A small network was trained on made-up records. Each row is its average activation on records with the value named, seen along a few directions.
Values that are neighbours, or in one group, have similar rows; names and order tell nothing.
(in the rows, 128 means zero)

Other fields vary at random and push rows far along two fixed directions, the same in every table; ignore that.

G, 10 values:
g10: [125  70 116 144 108 171 131 127 173 161]
g3: [110 200 102  98 133  65 107 123  60 100]
g6: [128 163 101 113 122 144 107 129 139 129]
g1: [160 162 208 159 160  91 143 182  28 111]
g5: [137  92 156 151 131 134 137 106 160 119]
g4: [125  96 125 106 149 106 130 104 165 127]
g2: [129 173  61  70  96  68  55  87 184 103]
g9: [102 103 125 168 118 212 164 124 168 151]
g8: [142  97 136 120 130 124 137 127 133 139]
g7: [122 124 151 151 132 165 168 172  70 140]
G is arranged as a 2 by 5 grid.
List every value one step from g9, in the order listed.
Answer: g3, g6
List every value one step from g5, in the order listed.
Answer: g1, g4
Each value of G is a pair of two hidden parts, and every pair occurs once (2 first parts, 5 second parts).
Changing only the second part turns g8 into g4. g1 has the same second part as g8; what does that change turn g1 into?
Answer: g5
Changing only the second part turns g2 into g6. g10 has the same second part as g2; what does that change turn g10 into?
Answer: g7

L, 10 values:
l3: [141 140 117 106 125  92  97 121 140 118]
l9: [109  65 122 156 115 185 157 104 195 157]
l2: [132  89 131 129 123 136 135 124 147 141]
l10: [138 153 149 126 137  96 121 133  98 109]
l6: [127 115 122 139 123 152 130 110 168 132]
l8: [128 103 154 145 140 142 156 138 120 137]
l4: [123 159  99 101 125 102 108 129 108 124]
l1: [128 139 191 160 156 154 178 185  37 131]
l5: [125 168  94 107 122 100  94 111 132 108]
l7: [130 150 102 113 112 121 106 127 135 124]
Each value of L is a pair of two hidden parts, and every pair occurs once (2 first parts, 5 second parts).
Changing only the second part turns l1 into l2. l5 has the same second part as l1; what does that change turn l5 into?
Answer: l3
Changing only the second part turns l10 into l7. l8 has the same second part as l10; what does that change turn l8 into?
Answer: l4

B, 13 values:
b2: [106  54 143 180 113 235 197 134 159 189]
b7: [163 206 119 100 137  55  77 149  89  85]
b11: [137 132 202 139 165  99 175 161  45 113]
b13: [106 159  46  99 106 113  76  70 202 107]
b1: [132 109 101 107 112  93  90  94 193 139]
b8: [142 223 168 131 155  93 122 168  27  86]
b10: [149  77  89 126  94 146  93  84 228 147]
b12: [141  91 208 203 123 220 184 173 131 157]
b3: [114 180  64  64 120  69  90 122 104 108]
b6: [112 107  87  95 115 143 113 128 144 149]
b9: [129 115 194 147 189 125 179 155  57 120]
b4: [109 145 112 142 125 139 137 125 114 133]
b5: [126  66 130 131 110 132 128  99 172 133]
B is arranged as a line.
Going along B from b9 by way of its neighbour b11, in what order are b7, b13, b10, b3 met?
Answer: b10, b7, b13, b3
How many steps from neighbour to neighbour lead from b2 to b1, at the fewest?
Answer: 7
